Small tables with named rows and columns. After each table, cells are looked up by row and column.

Bakud:
	Gipovuf	Ziv	Mafotif	Kegepas	Gela	Vozeri	Natuda	Tuvemaf	Susaba
Zolap	2194	5852	4036	3053	1327	321	5320	2247	6101
Pununam	5110	650	3445	3547	5607	5680	2164	5581	1352
Barof	1683	4053	5154	7796	2358	2245	3864	2608	1939
Panunet	5847	2938	2369	84	5367	5579	3296	5045	4890
Nakuzi	5502	3338	2491	224	4934	5019	3558	4733	5179

Vozeri of Barof: 2245
Gipovuf of Nakuzi: 5502
Vozeri of Nakuzi: 5019
Mafotif of Panunet: 2369
Gipovuf of Barof: 1683
Mafotif of Nakuzi: 2491
Kegepas of Barof: 7796
Natuda of Nakuzi: 3558
Vozeri of Pununam: 5680
Tuvemaf of Zolap: 2247
Gela of Panunet: 5367
Natuda of Pununam: 2164
Ziv of Zolap: 5852
Tuvemaf of Nakuzi: 4733
Kegepas of Zolap: 3053
Kegepas of Panunet: 84

Table Nor
	Todaram	Vima	Geka	Bugu	Garo	Detena	Vok	Kav	Medebaf
Negisu	45.660	44.652	60.816	71.569	42.309	51.447	37.699	35.790	91.628
Sol	48.478	55.175	54.931	59.813	49.722	43.498	60.267	64.473	59.772
Gep	39.691	57.248	69.663	48.695	35.355	47.049	37.565	20.842	76.109

Gep, Kav -> 20.842
Sol, Geka -> 54.931
Sol, Kav -> 64.473
Gep, Medebaf -> 76.109
Gep, Vima -> 57.248
Sol, Vima -> 55.175
Negisu, Todaram -> 45.660
Negisu, Garo -> 42.309
Negisu, Detena -> 51.447
Gep, Vok -> 37.565
Sol, Medebaf -> 59.772
Negisu, Medebaf -> 91.628
Which row has the largest Medebaf? Negisu

Bimed
       Vafi  Tifo  Segef
Luv    8.53  4.98   7.30
Dovul  4.50  7.22   1.51
Neso   5.35  3.49   6.03

What is the Vafi of Neso in Bimed?
5.35
What is the Segef of Neso in Bimed?
6.03
What is the Tifo of Neso in Bimed?
3.49
What is the Vafi of Dovul in Bimed?
4.50
What is the Vafi of Luv in Bimed?
8.53
What is the Segef of Dovul in Bimed?
1.51
What is the Tifo of Luv in Bimed?
4.98
What is the Segef of Luv in Bimed?
7.30
What is the Tifo of Dovul in Bimed?
7.22
Row with the largest Vafi: Luv

Table Madebav
|  | Gumep | Mifov | Sirel | Darid | Mor | Guk |
|---|---|---|---|---|---|---|
| Sagini | 41430 | -36568 | -9585 | -3466 | -8686 | 5922 |
| Nerike | -61440 | -3849 | -12546 | -23061 | 51233 | -29099 |
| Foreda | -9717 | -6262 | 6136 | -10173 | -5760 | -3446 |

Nerike, Mor -> 51233
Nerike, Sirel -> -12546
Foreda, Darid -> -10173
Nerike, Guk -> -29099
Foreda, Gumep -> -9717
Sagini, Mifov -> -36568
Sagini, Gumep -> 41430
Sagini, Mor -> -8686
Nerike, Darid -> -23061
Nerike, Mifov -> -3849

Bamufiv =
|  | Sir | Mapi | Fes | Katab | Sus | Peb | Dos | Nasogu | Vofe |
|---|---|---|---|---|---|---|---|---|---|
| Fip | 87 | 170 | 165 | 131 | 169 | 105 | 183 | 119 | 172 |
| Bagopan | 161 | 150 | 175 | 177 | 156 | 135 | 136 | 149 | 123 |
| Dus | 112 | 154 | 164 | 133 | 166 | 103 | 181 | 140 | 174 |
| Sadenu | 82 | 150 | 152 | 137 | 154 | 133 | 187 | 144 | 177 |
| Dal | 151 | 164 | 177 | 179 | 176 | 136 | 135 | 156 | 124 |
| Vel | 86 | 159 | 154 | 136 | 166 | 131 | 186 | 150 | 176 |
| Zadi | 139 | 155 | 169 | 208 | 144 | 128 | 128 | 148 | 107 |
| Soka | 149 | 151 | 175 | 177 | 163 | 133 | 137 | 140 | 122 |
| Rarip | 61 | 158 | 155 | 136 | 138 | 132 | 184 | 158 | 178 |
| Ler | 91 | 166 | 153 | 135 | 148 | 134 | 185 | 140 | 179 |
| Kovimom | 78 | 153 | 165 | 133 | 165 | 106 | 181 | 133 | 172 |
| Neteku | 136 | 167 | 169 | 209 | 167 | 126 | 129 | 158 | 107 |
| Gifano | 126 | 154 | 176 | 179 | 152 | 134 | 135 | 138 | 123 |
| Zag | 164 | 146 | 176 | 178 | 145 | 134 | 134 | 146 | 123 |

Vofe of Bagopan = 123
Mapi of Ler = 166
Vofe of Fip = 172
Katab of Gifano = 179
Katab of Dus = 133
Fes of Rarip = 155
Sir of Ler = 91
Vofe of Rarip = 178
Peb of Bagopan = 135
Nasogu of Vel = 150
Row with the largest Katab: Neteku

